Each row below holds a small network's activations on one record, seen along a few directions.
Each row is followed by the record's values for the fields E, L, M, H, N, C, T, Z.
A field that a record lacks is written missing.
Other fields move the rows too, some of them a lot.
(in the rows, 500 means zero)
Strong random noise was added to every row along 6 fixed directions; ignore it. To show where, here is one row again and again, with new noise each time:
[612 570 486 536 482 507 547 474 535 437 566 445 526 620 467 370 512 462
 523]
[695 651 472 508 467 444 567 435 648 246 527 417 390 546 466 571 484 446
 563]
[660 715 398 537 373 441 559 413 609 293 478 442 483 490 656 512 514 517
 557]
[748 514 543 552 493 473 654 621 403 558 459 447 473 464 315 396 405 715
 411]
[458 637 422 661 300 595 473 601 339 259 525 511 410 586 471 453 348 545
 381]
[435 614 476 548 506 494 494 511 485 424 483 572 515 460 481 517 458 557
 475]
[576 577 487 543 466 516 535 503 494 442 534 477 499 543 476 419 473 522
 505]
[622 600 483 478 491 498 519 385 644 398 581 430 491 568 568 449 553 398
 632]

[689 508 548 462 494 495 543 399 642 474 610 373 470 600 505 462 606 409
 651] | E=e2 L=missing M=missing H=missing N=missing C=missing T=missing Z=missing
[629 595 514 477 544 482 524 636 439 551 461 455 615 541 469 257 425 608
 420] | E=e3 L=l1 M=missing H=missing N=n2 C=c1 T=t2 Z=z2
[577 523 517 511 436 511 523 465 530 493 550 455 471 519 531 476 536 510
 559] | E=e2 L=missing M=missing H=missing N=missing C=missing T=missing Z=missing
[447 392 659 439 762 482 517 455 629 585 632 527 519 635 197 509 595 369
 585] | E=e2 L=missing M=missing H=missing N=missing C=missing T=missing Z=missing
[253 481 500 501 572 508 445 321 622 533 591 600 582 580 599 572 670 328
 665] | E=e2 L=missing M=m2 H=h1 N=missing C=missing T=missing Z=missing
[415 347 392 547 477 465 480 531 436 469 533 515 557 738 420 475 544 336
 333] | E=e1 L=l1 M=m2 H=h2 N=missing C=missing T=missing Z=missing
[336 575 386 607 339 420 541 489 387 483 334 656 566 320 667 663 516 687
 422] | E=e2 L=missing M=m2 H=h2 N=missing C=missing T=missing Z=missing
[558 481 561 559 515 556 552 579 382 640 526 494 558 520 381 348 460 620
 444] | E=e3 L=missing M=missing H=missing N=n2 C=c1 T=t2 Z=z1
[555 406 489 494 400 551 431 588 373 530 490 461 357 406 491 539 399 562
 445] | E=e1 L=l1 M=missing H=missing N=missing C=missing T=missing Z=missing
[563 609 408 483 445 452 409 476 598 263 514 428 478 579 623 488 486 337
 437] | E=e3 L=l1 M=missing H=missing N=n2 C=c2 T=t1 Z=z2
[472 690 391 581 445 379 569 374 604 427 463 533 671 563 654 490 661 510
 521] | E=e2 L=missing M=missing H=missing N=missing C=missing T=missing Z=missing
[351 532 560 379 649 513 362 433 663 393 532 565 351 377 453 760 429 357
 610] | E=e3 L=l1 M=missing H=missing N=n1 C=c1 T=t2 Z=z1
[523 524 531 515 392 603 466 446 542 404 632 430 392 580 527 487 519 406
 632] | E=e2 L=missing M=missing H=missing N=missing C=missing T=missing Z=missing
[498 409 455 521 507 400 583 383 534 630 459 513 652 592 537 418 634 443
 512] | E=e1 L=l1 M=m2 H=h2 N=missing C=missing T=missing Z=missing
[536 616 517 436 595 418 495 590 520 430 392 535 457 355 425 590 387 603
 464] | E=e3 L=l1 M=missing H=missing N=n2 C=c1 T=t2 Z=z2
[363 320 584 463 635 499 487 553 477 449 513 576 346 513 207 731 437 432
 435] | E=e1 L=l1 M=m2 H=h2 N=missing C=missing T=missing Z=missing
[592 652 428 524 422 473 509 713 341 349 290 496 458 379 495 584 311 723
 273] | E=e1 L=l2 M=m1 H=h2 N=n1 C=c1 T=t1 Z=z2
[523 690 448 545 425 503 502 557 465 417 469 499 606 533 637 364 459 556
 476] | E=e3 L=missing M=m2 H=h1 N=n1 C=c1 T=t1 Z=z2
[542 544 527 477 523 464 548 427 592 573 518 498 561 466 537 482 601 538
 601] | E=e2 L=missing M=missing H=missing N=missing C=missing T=missing Z=missing
[439 470 540 524 359 727 398 523 338 606 630 485 424 413 655 376 405 545
 607] | E=e3 L=missing M=missing H=missing N=n1 C=c1 T=t2 Z=z1
[490 554 521 397 649 408 505 473 582 581 445 562 652 414 590 508 554 495
 549] | E=e3 L=missing M=m2 H=h2 N=n1 C=c1 T=t1 Z=z2
[644 353 606 562 412 580 610 610 355 587 534 435 365 526 287 466 422 609
 457] | E=e2 L=missing M=m2 H=h2 N=missing C=missing T=missing Z=missing
[419 552 508 623 397 618 484 534 404 478 594 481 548 664 490 316 497 483
 486] | E=e3 L=missing M=missing H=missing N=n1 C=c2 T=t1 Z=z2
[327 510 633 467 656 609 370 653 373 628 535 611 557 427 376 410 403 578
 491] | E=e3 L=missing M=missing H=missing N=n1 C=c1 T=t2 Z=z2
[365 536 483 580 513 460 496 480 445 485 457 575 522 492 436 564 509 545
 473] | E=e1 L=l2 M=missing H=missing N=missing C=missing T=missing Z=missing
[510 416 513 528 356 637 457 599 327 651 550 454 449 492 527 361 424 585
 451] | E=e1 L=l1 M=missing H=missing N=missing C=missing T=missing Z=missing
[568 453 517 525 361 550 577 442 460 684 507 470 495 407 659 445 550 613
 618] | E=e2 L=missing M=m1 H=h1 N=missing C=missing T=missing Z=missing
[498 378 477 447 499 532 439 543 445 587 501 456 498 456 572 473 436 466
 458] | E=e1 L=l1 M=m2 H=h2 N=n1 C=c2 T=t2 Z=z2
[412 483 452 636 337 525 517 528 411 248 523 531 342 629 386 651 435 426
 413] | E=e2 L=missing M=m2 H=h2 N=missing C=missing T=missing Z=missing
[582 606 531 472 533 455 534 520 570 338 456 466 396 446 439 600 435 546
 471] | E=e3 L=l1 M=missing H=missing N=n1 C=c2 T=t1 Z=z2
[618 431 505 451 501 541 487 592 440 573 458 423 506 444 505 454 435 553
 449] | E=e1 L=l2 M=m2 H=h2 N=n1 C=c2 T=t2 Z=z2
[535 366 529 462 576 534 413 529 468 590 585 436 539 652 387 368 538 365
 457] | E=e1 L=l2 M=missing H=missing N=missing C=missing T=missing Z=missing
[211 454 558 570 420 677 368 508 419 355 589 565 258 506 433 684 378 403
 550] | E=e1 L=l1 M=m2 H=h1 N=missing C=missing T=missing Z=missing
[457 428 469 498 460 608 388 543 450 366 552 493 408 621 468 510 383 374
 449] | E=e2 L=l1 M=m2 H=h1 N=n1 C=c1 T=t1 Z=z1
[543 543 477 474 622 369 560 394 682 353 505 516 557 604 448 597 572 350
 507] | E=e3 L=missing M=m2 H=h2 N=n1 C=c1 T=t1 Z=z1
[598 393 577 498 622 551 575 536 475 717 567 480 633 611 374 262 535 529
 521] | E=e3 L=missing M=m2 H=h1 N=n1 C=c1 T=t1 Z=z1
[446 520 526 539 466 506 535 521 421 643 460 570 532 355 529 499 511 674
 513] | E=e2 L=missing M=missing H=missing N=missing C=missing T=missing Z=missing
[410 434 444 652 514 566 484 712 287 293 543 485 492 845 203 390 368 403
 177] | E=e2 L=l2 M=m2 H=h1 N=n1 C=c2 T=t2 Z=z2
[698 559 474 381 618 357 529 411 653 575 444 412 670 434 647 399 611 508
 567] | E=e2 L=l2 M=missing H=missing N=n1 C=c2 T=t1 Z=z2
[440 434 517 534 509 470 553 469 490 551 496 548 530 528 441 543 562 480
 491] | E=e2 L=missing M=m1 H=h2 N=missing C=missing T=missing Z=missing
[534 483 415 585 440 360 575 555 434 317 348 527 430 485 384 716 444 585
 338] | E=e1 L=l2 M=m1 H=h2 N=missing C=missing T=missing Z=missing
[801 602 485 504 485 355 667 555 541 389 401 378 466 445 442 493 428 676
 433] | E=e3 L=l1 M=missing H=missing N=n1 C=c2 T=t1 Z=z2
[423 394 460 598 433 607 458 715 215 534 521 490 461 577 338 388 341 550
 295] | E=e1 L=l2 M=missing H=missing N=n1 C=c2 T=t1 Z=z2
[406 521 450 572 457 534 463 642 262 573 436 521 631 503 516 335 413 648
 298] | E=e1 L=l2 M=missing H=missing N=n1 C=c2 T=t1 Z=z2
[371 711 390 569 484 420 451 593 456 270 402 590 670 598 532 449 455 467
 316] | E=e3 L=missing M=m2 H=h2 N=n1 C=c1 T=t1 Z=z2
[695 502 586 492 557 451 648 516 531 674 469 444 547 422 420 406 536 667
 539] | E=e3 L=missing M=missing H=missing N=n2 C=c2 T=t1 Z=z2

Here are new rows. What are their fields?
[485 546 577 413 559 567 437 360 677 422 611 482 379 450 523 613 523 358
 725] | E=e3 L=missing M=missing H=missing N=n1 C=c1 T=t2 Z=z1
[500 588 418 483 394 556 409 487 521 298 533 453 387 502 584 549 397 403
 514] | E=e3 L=l1 M=missing H=missing N=n1 C=c1 T=t2 Z=z1
[495 458 527 357 470 575 381 437 539 485 524 478 282 299 632 677 473 476
 630] | E=e1 L=l1 M=missing H=missing N=missing C=missing T=missing Z=missing
[579 417 558 474 563 498 538 601 441 447 491 513 395 479 293 620 362 532
 423] | E=e3 L=missing M=m2 H=h2 N=n1 C=c1 T=t1 Z=z1
[504 484 490 504 636 297 655 448 575 661 377 598 727 481 432 509 664 593
 431] | E=e2 L=missing M=m2 H=h2 N=missing C=missing T=missing Z=missing
[241 506 509 544 435 614 368 510 405 458 533 600 415 449 518 572 441 502
 518] | E=e1 L=l1 M=missing H=missing N=missing C=missing T=missing Z=missing
[608 359 527 402 386 627 379 451 511 542 633 364 288 464 615 507 463 375
 654] | E=e1 L=l1 M=missing H=missing N=missing C=missing T=missing Z=missing
[455 444 550 565 413 583 466 588 348 512 506 521 379 457 393 499 390 605
 461] | E=e1 L=l1 M=missing H=missing N=missing C=missing T=missing Z=missing
[354 660 450 563 649 323 544 478 589 426 425 623 721 560 447 494 595 520
 385] | E=e3 L=missing M=missing H=missing N=n1 C=c2 T=t1 Z=z2
[423 454 520 493 572 493 472 490 525 579 549 520 539 584 411 453 543 428
 482] | E=e1 L=l1 M=missing H=missing N=missing C=missing T=missing Z=missing
[343 497 530 467 580 485 440 468 533 462 490 587 432 410 421 660 488 500
 540] | E=e1 L=l1 M=missing H=missing N=missing C=missing T=missing Z=missing
[449 435 387 492 421 442 477 503 479 461 432 538 502 483 574 604 511 479
 412] | E=e1 L=l1 M=m2 H=h2 N=missing C=missing T=missing Z=missing
[591 476 576 473 450 553 507 491 523 493 530 442 328 420 456 566 457 542
 597] | E=e1 L=l1 M=missing H=missing N=missing C=missing T=missing Z=missing
[518 511 556 524 534 542 526 484 524 528 583 461 538 600 433 358 537 456
 557] | E=e3 L=missing M=missing H=missing N=n1 C=c2 T=t1 Z=z2
[284 436 486 489 573 470 445 416 550 532 496 593 585 533 523 564 594 388
 531] | E=e1 L=l1 M=m2 H=h2 N=missing C=missing T=missing Z=missing
[418 642 441 647 479 383 605 586 384 403 337 602 530 452 354 625 453 716
 291] | E=e1 L=l2 M=missing H=missing N=missing C=missing T=missing Z=missing
[555 635 393 639 299 533 515 545 462 159 522 454 416 685 496 507 386 451
 392] | E=e3 L=missing M=m2 H=h1 N=n1 C=c1 T=t1 Z=z1
[510 424 464 507 519 396 536 482 539 411 454 519 482 594 393 611 526 427
 425] | E=e1 L=l1 M=m2 H=h2 N=missing C=missing T=missing Z=missing
[475 605 469 588 500 481 534 529 443 472 482 549 592 530 466 429 476 573
 429] | E=e3 L=missing M=missing H=missing N=n1 C=c1 T=t2 Z=z1
[500 549 357 617 381 423 501 560 412 367 446 499 537 652 465 440 486 482
 293] | E=e1 L=l1 M=missing H=missing N=missing C=missing T=missing Z=missing
[607 492 458 679 323 462 673 614 334 402 431 487 437 596 324 505 436 630
 310] | E=e2 L=missing M=m2 H=h2 N=missing C=missing T=missing Z=missing
[677 487 567 479 304 618 514 425 570 346 579 370 151 378 584 714 443 470
 734] | E=e2 L=missing M=m2 H=h1 N=missing C=missing T=missing Z=missing
[680 448 499 486 564 382 588 530 560 425 512 411 455 631 270 496 514 465
 414] | E=e1 L=l1 M=missing H=missing N=missing C=missing T=missing Z=missing
